These are the activations of a small neural network, seen along a few directions. Each row is one input.
In each table, some parts of the input vary, and every possible input appears once, in random order.
Descriptions start from the smaller parts, as in this example, which fits no table here: one of 5 places around a ring, together with either a single point or one of 9 places along a line or (one of 2 separate values, together with one of 6 places along a line).
Shared parts are said once, and a part with two or three values counts as separate values.
In the rows, 128 means zero.

Rows:
x1: [ 77  88 144 147 110 162 122 103 108 158 111 129  48 186  86 145  90 132
 196  88]
x2: [107 120 131 178 115 169 100  68 157 147 146  84  85  92 115  82 123 134
 181 106]
x3: [116 143 114 119 147  87  93 140 159  99 110 123 148 105 133 108 184 129
 119 165]
x4: [120 151 111 112 163  82  89 135 128 135 121 109 153 114 130 115 165 142
 101 168]
x5: [114 150 125 127 158  85  91 147 169  93 104 129 143  78 134 130 181 126
 111 162]
x6: [163 125 126 117 113 141 167 146  83 128 129 132 149 159 158 129 103 130
  95 100]
x7: [141 162 134 124 144  89 141 165 153  88 137 156 161 121 103 152 184 136
 122 158]
x8: [144 142  99 109 146  98  99 143 114 144 118 119 143 123 152  88 104 130
 111 140]
x9: [168 141 121 117 119 127 170 162 109 131 129 129 148 127 165 122 113 148
  99 111]
x10: [130 148 140  99 138 116 119 121  80 129 131 120 158 163  99 172 128 120
 106 131]
x11: [153 116  98 115 143 123 124 146 121 141 112 108 133 117 181  88 118 126
 109 128]
x12: [119 111 136 168  95 206 133  82 151 137 158 101 101 163  90 144  98 142
 176 100]
x13: [ 40  83 126 166 138 145 103 104 134 165 118 114  30  92 107  94  85 129
 193 110]
x14: [123 157 121 122 173  78  88 136 137 133 115 113 146  83 131 143 159 140
  93 163]
x15: [140 133 146 119 124 129 158 128 138 100 134 169 148 134 129 141 164 110
 118 145]
x16: [153 119 124 112 116 145 153 130  67 135 115 130 148 162 162 126  95 115
 104  86]
x17: [145 169 141 110 144  88 128 167 128 123 149 136 163 126  97 169 151 158
  98 164]
x18: [157 144 133  97 112 116 141 144  83 129 138 139 163 169 120 142  71 136
  94 121]
x19: [156 149 105 116 155  94  96 146 122 138 109 122 136  94 155 110  91 131
 103 134]
x20: [ 59  99 123 157 114 148 130 110 152 167 150 125  46 144  76 133  96 135
 175  95]
x21: [133 154 143 117 135 107 137 148 130  89 133 149 153 152 104 153 165 119
 115 152]
x22: [102 119 135 184 125 178  94  71 158 136 153  82  82  81 127  93 116 137
 183  97]
x23: [145 135 133 122 133 110 164 140 162 101 137 172 158 100 126 135 181 130
 127 154]
x24: [165 165 129 104 116 102 138 164 110 131 140 142 159 133 129 136  87 154
  98 131]
x25: [145 104 120 128 133 121 123 140 151 127 108 121 130  79 179 116 142 109
 115 140]
x26: [119 111 144 166  96 215 122  82 138 141 143 100 109 175  91 154  93 131
 182  89]
x27: [ 70  88 137 153 108 155 129 103 129 161 133 126  46 171  79 136  87 138
 179 100]
x28: [128 119 129 121 139 110 110 135 180 101 107 146 139  60 152 120 172 116
 115 159]
x29: [132 133 153 113 124 136 149 120 119 106 118 164 146 152 136 143 154  91
 123 129]
x30: [149 112 136 123 111 137 172 129 110 124 130 145 150 150 160 127 137 115
 107 127]
x31: [143 111 143 120 107 149 166 120  91 129 123 146 149 169 158 136 127  99
 114 109]
x32: [140 101 112 119 126 121 124 131 142 132 116 119 136 104 173  96 151 117
 122 145]
x33: [127 152 152 109 128 123 136 133 111  97 126 144 151 174 103 166 147 100
 124 132]
x34: [119 127 112 175  98 197 134  85 165 135 177 103  86 131  89 137 118 150
 178  95]
x35: [155 120 128 127 119 121 176 143 134 123 132 146 154 120 160 126 153 130
 116 133]
x36: [125 116 118 114 129 109 110 126 169 106 115 140 144  82 146 103 179 124
 124 161]
x37: [136 152 141 105 138 108 127 143 103 120 148 128 159 157  93 168 138 140
  96 154]
x38: [155 137 132  98 111 131 135 133  63 131 132 138 166 183 115 151  68 119
 103 100]
x39: [160 119 104 123 149 122 124 150 130 134 105 108 121  87 184 108 105 124
 106 123]
x40: [ 44  93 121 165 128 141 106 105 129 177 110 111  31 108  91  81  97 127
 188 115]
The inputs of x2 and x26 match in every part but one. If x40 is changed in the same way as x2 into x26, which row does it become?
> x1
The inputs of x23 and x29 match in every part but one. If x7 is changed in the same way as x23 into x29, which row does it become?
> x33
What is each input in this table made of?
> one of 5 places along a line, together with either one of 2 separate values or one of 6 places around a ring
Which other rows does x6 become when the place on the line of 5 takes its other values? List them by row number.
> x9, x11, x16, x39
Which other rows does x27 become when the choice among 2 separate values takes its other values? List them by row number.
> x12
Which other rows does x37 become when the place on the ring of 6 takes its other values? List them by row number.
> x6, x15, x18, x21, x30

Rows:
x41: [105 113 133 169  97 197 125  85 120 160 157  96  73 164  85 134  65 143
 182  75]
x42: [146 136 149 117 116 138 155 131 115 108 136 149 156 159 119 166 139 118
 116 125]
x43: [ 50  81 132 174 119 165 110  83 155 156 124 115  35 118  95 103 117 124
 204 107]
x44: [122 137 118 117 148  94 100 148 136 129 114 126 126 101 129 126 124 134
 115 146]
x45: [156 126 136 124 113 145 158 134 127 109 128 146 148 145 144 141 134 117
 123 117]
x46: [154 111 118 118 115 138 157 137 116 134 126 133 140 139 163 118 116 125
 111 117]
x47: [146 125 125 119 123 127 149 141  95 141 125 128 136 139 153 117 100 129
 110 113]
x48: [137 146 140 106 126 123 140 137  89 121 132 137 157 183 106 166 128 124
 108 125]
x49: [131 136 123 136 135 119 117 126 163 107 128 130 139  91 138 109 166 125
 132 146]
x50: [140 141 130 104 125 113 133 142  80 136 124 140 146 164 122 134  93 125
 108 118]
x51: [118 147 126 122 147  95 115 145 146 120 130 130 135 119 107 143 161 142
 120 160]
x52: [124 144 134 130 136 110 126 130 160 109 140 139 140 101 114 133 171 132
 126 158]
x53: [129 128 113 129 151 108 102 133 140 135 112 111 125  81 157 107 132 128
 117 139]
x54: [134 121 114 129 140 119 105 122 150 127 116 111 135  87 160  97 148 125
 122 146]
The inputs of x46 and x54 match in every part but one. If x42 is changed in the same way as x46 into x54, which row does it become?
> x52
What is each input in this table made of?
> one of 2 separate values, together with either a single point or one of 6 places around a ring
Which other rows does x45 become when the choice among 2 separate values takes its other values? List them by row number.
> x49
